A small network was trained on invented records. Each row is its activation on one of them, seen along a few directions.
Here are examples, each followed by its value of one field, SIB.
The largest differences between rows may come from other fields.
(in the rows, 500 means zero)
Strong random noise was added to every row along 12 fixed directions; ignore it. To show where, here is one row again and again, with new noise each time:
[287 367 657 590 451 497 328 576 472 437 518 530 692 479 486 581 476 430
 565 381 550 164 333 386 454 435 391 546 663 300 474 442]
[251 354 429 594 598 432 641 586 309 710 577 357 589 379 639 536 414 521
 658 471 596 245 538 721 409 525 383 650 520 517 381 485]
[628 374 593 553 400 469 548 711 453 604 751 445 562 420 611 393 412 351
 576 367 544 508 488 453 312 497 495 681 537 482 639 646]
[669 502 393 222 563 558 477 573 355 467 323 487 583 276 301 485 713 588
 458 385 530 528 527 334 495 557 606 621 597 590 599 373]
[473 486 640 599 397 395 458 646 493 568 566 410 479 388 464 417 382 427
 603 464 499 404 398 496 468 442 497 637 530 435 511 672]
[721 539 460 473 573 428 719 612 444 521 569 446 373 510 708 233 562 560
 372 721 440 852 724 409 454 558 750 489 384 592 673 725]
[648 495 546 608 396 632 617 147 715 375 614 481 342 575 648 356 340 192
 506 472 629 690 619 488 244 556 420 600 482 456 883 296]
[608 575 318 361 602 598 558 369 492 552 447 561 372 526 344 462 505 588
 548 570 475 638 561 707 541 525 470 482 457 611 465 535]
[808 584 465 428 313 540 715 440 777 565 616 381 339 335 345 401 329 236
 546 424 471 790 434 480 373 485 526 744 404 558 689 633]
[496 602 442 481 411 541 584 456 449 590 505 287 593 513 711 473 493 496
 541 320 625 667 528 512 583 553 586 512 573 576 618 323]
[649 379 530 495 577 368 390 859 184 458 658 496 722 416 414 540 599 368
 408  93 659 490 542 325 337 434 601 209 467 618 525 454]
[489 603 580 589 442 392 615 423 509 575 427 423 360 513 465 450 463 397
 499 594 571 634 535 600 637 479 524 526 458 521 456 572]
[596 568 525 490 418 550 559 483 525 500 473 480 419 512 576 245 517 618
 496 512 540 679 589 387 491 580 633 596 617 526 701 537]
[354 624 557 610 413 343 446 721 414 539 390 373 521 388 312 360 460 693
 528 250 597 454 423 370 601 455 675 339 598 574 405 577]

[618 411 442 175 609 533 698 440 654 434 354 609 622 396 395 870 774 229
 278 798 339 588 457 369 687 422 482 613 351 328 316 482]
nipar
[423 526 501 388 611 448 403 518 404 444 389 409 625 401 590 708 581 426
 435 616 416 421 414 512 641 461 531 518 411 412 444 395]
zam
[514 562 665 538 510 305 572 430 308 710 380 593 222 511 514 397 543 467
 520 716 677 662 759 865 805 522 502 530 437 571 259 575]
zam
[276 483 590 590 501 551 452 474 514 452 452 593 523 658 690 380 548 738
 503 698 451 387 527 372 539 552 540 515 648 387 560 566]
mul
[ 84 443 534 706 671 471 427 398 517 318 427 515 644 689 716 633 495 579
 418 684 411 192 463 437 532 458 439 225 491 297 389 397]
zepet
[385 435 464 650 519 480 600 405 476 419 473 516 516 512 519 482 467 437
 423 384 697 445 650 460 376 515 477 340 478 553 520 310]
siro
[391 430 541 635 487 422 633 478 479 556 511 700 445 596 180 503 483 475
 466 287 731 460 562 565 499 484 384 327 563 590 249 525]
mul
[552 547 413 453 485 518 383 633 521 378 581 247 683 320 610 574 434 434
 528 247 387 405 316 305 320 452 593 433 435 501 683 356]
zepet
[461 494 379 343 476 487 682 449 577 619 382 442 533 309 413 591 546 492
 526 517 492 458 470 486 607 534 480 731 511 517 386 443]
bis
[436 440 551 786 757 312 724 423 419 288 381 708 237 613 359 302 594 517
 204 713 660 576 869 326 279 531 596 105 323 586 562 525]
vomuv
[490 578 637 523 394 349 521 767 451 635 489 311 526 352 537 425 501 559
 552 586 390 516 416 431 620 487 624 720 534 518 465 764]
vomal
[512 466 341 582 597 506 742 401 598 536 557 385 376 404 541 434 398 472
 518 581 489 559 583 559 238 549 471 617 364 609 694 500]
vuro
[314 585 782 802 365 325 410 467 621 445 530 333 455 572 628 564 308 231
 528 590 508 417 342 481 553 376 459 436 403 325 548 567]
povub
[630 320 471 437 559 439 731 339 621 482 538 679 292 265 334 457 430 206
 445 539 632 527 719 554 292 506 453 597 328 509 468 419]
binu
[613 614 323 381 627 412 671 507 408 505 456 442 522 474 552 553 612 489
 313 430 582 816 655 468 617 502 730 174 279 715 467 382]
binu
[681 595 528 236 582 524 222 531 441 320 368 410 603 382 483 645 661 426
 454 656 257 511 383 384 602 440 581 565 431 442 619 462]
vomal
[561 356 709 606 556 368 312 567 251 389 532 570 437 431 666 378 549 436
 499 638 560 370 658 499 345 518 515 528 501 440 665 445]
kaga
[685 392 376 504 659 584 710 292 505 529 560 735 299 546 247 519 494 332
 459 566 592 591 691 734 316 519 280 504 384 611 478 490]
nipar
[515 502 638 541 382 346 509 680 450 583 490 484 496 459 535 422 582 500
 467 443 587 606 554 422 646 479 632 505 575 502 460 584]
vuro
[687 436 461 421 568 705 311 405 470 426 653 641 525 695 705 487 499 469
 552 605 435 543 552 646 411 532 365 517 509 465 666 513]
dup
[615 321 701 657 563 421 320 706 422 407 675 660 511 561 414 461 543 396
 436 572 431 370 459 398 276 446 452 443 472 423 578 739]
fimo
[645 340 400 266 610 687 588 380 502 485 431 824 589 645 253 745 746 369
 390 594 528 527 537 602 601 532 323 542 522 514 317 474]
dup
[795 581 318 242 414 616 561 655 699 541 613 372 531 213 261 525 426 495
 563 361 267 632 292 360 349 469 585 689 393 603 634 684]
teluk
[444 731 573 493 288 490 323 375 798 520 364 401 344 424 322 456 286 604
 675 684 269 483 198 614 739 416 485 673 494 371 423 686]
kaga
[441 434 478 458 390 686 595 376 624 526 437 538 481 453 503 325 518 677
 581 464 573 406 534 382 401 646 483 815 740 426 693 381]
vomuv
[458 622 610 542 357 375 510 487 592 568 400 346 398 399 453 514 413 424
 522 538 470 534 395 512 672 413 564 583 458 458 382 615]
teluk
[483 601 537 666 513 363 480 452 368 539 554 419 348 664 767 473 407 433
 487 600 594 708 673 747 697 454 581 210 318 567 402 539]
siro
[658 587 542 694 364 423 550 345 638 455 553 495 170 403 251 305 255 292
 564 295 639 587 575 563 236 502 463 527 421 631 702 472]
bis
[389 411 403 611 466 621 564 572 693 376 648 385 708 478 765 337 422 691
 497 367 425 441 435 139 174 589 588 537 628 437 805 437]
fimo
[570 410 470 475 582 567 470 424 541 321 560 399 511 404 747 397 430 389
 490 598 426 443 589 368 197 542 532 594 437 417 862 350]
povub

Here are new rows. What is SIB for each?
[360 331 761 603 617 199 475 554 189 447 415 529 564 436 803 527 668 307
 355 712 667 343 716 437 621 493 567 493 426 371 425 361]
binu
[396 338 636 667 656 452 433 418 522 365 549 803 354 608 440 405 407 456
 447 756 492 305 613 584 347 466 355 391 435 369 432 594]
zam
[457 412 650 615 536 487 312 459 445 423 509 570 449 564 650 392 484 501
 540 705 444 347 513 528 435 485 435 611 570 360 652 545]
vuro
[674 307 441 276 596 593 530 528 528 413 635 688 600 487 504 745 634 264
 413 671 378 529 517 489 479 445 407 507 379 365 442 516]
siro
[654 569 446 437 734 317 301 644  94 540 537 292 474 424 707 634 553 405
 516 561 428 579 619 759 619 444 592 259 223 637 448 494]
zepet
[478 478 443 494 473 708 536 226 412 581 511 654 489 685 567 459 531 564
 578 386 692 545 668 715 527 618 355 531 674 581 527 251]
teluk
[389 493 704 721 285 407 647 497 705 575 456 412 447 413 314 492 435 360
 518 433 581 437 357 395 473 495 454 738 584 455 521 587]
fimo
[162 553 638 733 463 274 496 654 487 531 439 397 550 435 423 528 395 553
 545 395 555 280 404 480 562 392 560 328 496 469 228 578]
vomal
[589 589 633 512 389 459 301 554 438 572 460 559 360 557 485 379 469 584
 595 681 442 521 490 660 699 467 481 615 533 480 452 741]
siro
[482 404 479 546 531 453 728 506 466 573 393 646 375 408 156 495 556 509
 434 550 602 469 603 484 440 552 444 644 514 553 358 567]
siro
[614 397 523 388 447 714 418 316 607 503 493 745 341 524 327 380 475 588
 643 553 509 417 498 546 384 612 296 856 710 452 608 518]
mul
[349 638 543 484 618 382 295 379 289 434 221 272 556 482 698 684 655 481
 460 750 510 381 496 603 780 489 547 416 405 428 427 314]
dup
[484 631 497 417 435 651 359 424 655 491 398 681 512 720 343 595 547 684
 529 584 346 510 289 515 790 470 470 446 650 410 312 634]
zepet
[590 359 597 535 672 444 352 582 212 498 641 659 521 635 554 620 581 341
 476 553 548 491 622 655 492 469 421 342 416 529 386 540]
vomal
[651 340 599 581 449 530 512 707 363 593 717 661 533 556 542 343 501 515
 518 375 593 508 612 464 340 539 456 576 615 528 595 624]
nipar
